128,114,138,126,126,128
147,128,142,151,104,133
135,140,115,155,123,148
130,121,150,123,108,122
125,145,102,147,136,148
132,116,151,124,104,124
122,117,156,115,121,116
125,119,142,126,134,117
143,125,140,149,106,136
126,123,141,137,133,125
Rows and columns are numbered from 1.
The entry in the top-left corner is 128
Give the entry in row 2 and column 1.
Answer: 147
The entry at row 1, column 2: 114
Give the entry in row 1 and column 3.
Answer: 138
Give the largest entry.
Answer: 156
The entry at row 2, column 2: 128
The entry in the bottom-left corner: 126
The entry in the bottom-right corner -> 125
The entry just left of the smallest entry is 145
Give the bottom entry of the column that holds the smallest entry.
Answer: 141
Give the entry in the top-right corner.
Answer: 128
The entry at row 3, column 3: 115
Give the entry in row 2 and column 3.
Answer: 142
The entry at row 3, column 1: 135

a =
[[153 129 148 135 107]
 [148 132 143 125 108]
 [156 126 149 144 108]
 [156 125 149 144 108]
 [150 131 145 128 108]
 [157 124 146 147 109]
 [154 128 149 138 107]
 [151 130 147 131 107]
 [154 128 149 138 107]
 [154 128 149 137 107]
 [150 131 145 128 108]]
Rows and columns are numbered from 1.
What is the entry in row 1 and column 3?
Answer: 148
The largest entry: 157
The entry just right of the centre entry: 147
What is the entry at row 1, column 1?
Answer: 153
What is the entry directly below the centre entry?
Answer: 149
What is the centre entry?
Answer: 146
What is the entry at row 1, column 2?
Answer: 129
The bottom-left entry is 150
What is the entry in the bottom-right corner?
Answer: 108
What is the entry directly below 130?
Answer: 128
The entry in the top-right corner: 107
The entry at row 2, column 1: 148
The entry at row 3, column 3: 149
The entry just left of 137 -> 149
What is the entry directly above 109?
Answer: 108

m = [130 127 115 103 140]
Which number is the second entry from the left?
Answer: 127
Which number is the entry just left of the largest entry?
Answer: 103
Which number is the entry just right of 103?
Answer: 140

arr =
[[112 129 125 118 130]
 [100 128 138 144 136]]
Give the last entry in the row that holds the largest entry.
A: 136
The largest entry in the last row -> 144
Give the top-right entry.
A: 130
Give the largest entry in the first column.
A: 112

[[129 126 130 131 103 126 140 134 133 121 124]
 [131 127 134 127 147 124 120 143 120 124 128]
 [138 120 140 129 135 126 132 122 124 130 126]
 [130 128 132 129 120 124 128 132 141 129 128]
 [124 127 132 128 116 127 132 134 120 119 128]
 [129 124 130 128 144 124 129 136 130 131 128]
 [123 135 128 123 115 121 128 127 128 118 124]
 [135 125 128 130 123 137 136 134 140 128 124]
 [126 132 131 128 141 126 118 139 131 128 128]
 [129 128 130 124 117 124 129 136 124 129 127]
 [125 124 131 132 115 129 130 125 134 137 130]
 [125 129 133 127 106 128 124 124 120 127 125]]
Find the last entry of the largest entry's row.
128
The entry in the top-left corner -> 129
The first entry on the diagonal from the top-right corner: 124
Find the third largest entry.
143
The bottom-left entry -> 125
Find the entry just right of the largest entry.
124
Find the entry in the bottom-right corner.
125
Find the entry directly below the smallest entry.
147
The third-last entry, reading row by row -> 120
The largest entry in the first column is 138
Find the second-last entry, reading row by row.
127
The fourth entry from the end, reading row by row -> 124
The second entry on the diagonal from the top-right corner: 124
The top entry of the column that holds the largest entry: 103
Find the largest entry in the last column.
130
Find the 3rd entry, reading row by row.
130
Find the bottom entry of the column that holds the smallest entry.
106
Find the entry just left of 139.
118
Find the largest entry in the last row.
133
Find the entry just right of the smallest entry.
126
The smallest entry in the first column -> 123
Find the entry directly below the largest entry.
135
Find the 2nd entry on the main diagonal.
127
The 3rd entry on the main diagonal -> 140
Find the entry just right of 119.
128
Find the entry directly above 119.
129
Find the first entry of the largest entry's row.
131

Read these off the matrix that follows. Indices start at 1.
1) Which number is the entry at row 3, column 1?
2) Which number is the entry at row 1, column 3?
3) Which number is the entry just left of 133?
4) Which number is the entry directly below the largest entry?
5) Which number is the entry in row 2 and column 1?
6) Which number is the bottom-left entry?
7) Which number is the entry just right of the largest entry?
8) Which number is the entry directly above the largest entry?
127  126  122  125  114  124  108  118  123  124  128  130  137  121  129  128
118  120  139  124  125  121  128  122  136  125  138  141  118  116  115  139
112  143  135  131  120  132  118  121  132  138  135  133  112  142  138  134
126  116  126  135  137  134  147  130  139  122  124  126  130  118  139  116
139  117  119  122  131  118  138  121  114  107  115  109  137  107  124  126
138  119  130  130  122  113  111  118  121  120  124  130  142  119  134  126
117  114  135  139  130  115  124  117  129  128  128  126  112  112  137  136
140  137  121  124  112  131  100  125  118  142  120  126  118  141  124  126
1) 112
2) 122
3) 135
4) 138
5) 118
6) 140
7) 130
8) 118

grid =
array([[133, 134, 120, 128, 132, 127],
       [130, 128, 124, 124, 122, 102],
       [132, 122, 127, 124, 117, 101]])
Which number is the entry directly above 102?
A: 127
Which number is the entry just left of 134?
A: 133
The 2nd entry on the diagonal from the top-right corner -> 122
The smallest entry in the first column: 130
Which number is the entry directly below 130?
A: 132
The entry just left of the smallest entry is 117
The last entry, reading row by row is 101
The 3rd entry on the diagonal from the top-right corner is 124

Read these off the matrix that follows.
1) What is the largest entry in the first column?
2) What is the entry directly above the largest entry?
3) What is the entry just left of the smallest entry?
4) What is the entry directly below the largest entry?
5) What is the smallest entry in the first column?
6) What is the fifth entry, reading row by row?
7) What is the last entry, reading row by row?
8) What is the first entry of the largest entry's row?
[[110 133 122 125 120 132 116 119 127 112 118]
 [116 130 121 130 138 127 119 121 128 122 122]
 [127 128 128 126 118 139 114 129 119 115 118]
 [115 138 126 136 117 123 112 125 128 115 121]
 [122 135 119 126 128 126 117 134 116 119 136]
 [117 120 129 122 125 138 125 125 128 120 135]
 [131 122 116 131 123 127 129 128 123 113 137]
 [116 128 125 116 100 129 123 123 118 112 134]
 [123 136 117 115 126 126 127 124 127 122 135]
 [115 134 131 122 128 130 124 130 132 107 120]]
1) 131
2) 127
3) 116
4) 123
5) 110
6) 120
7) 120
8) 127
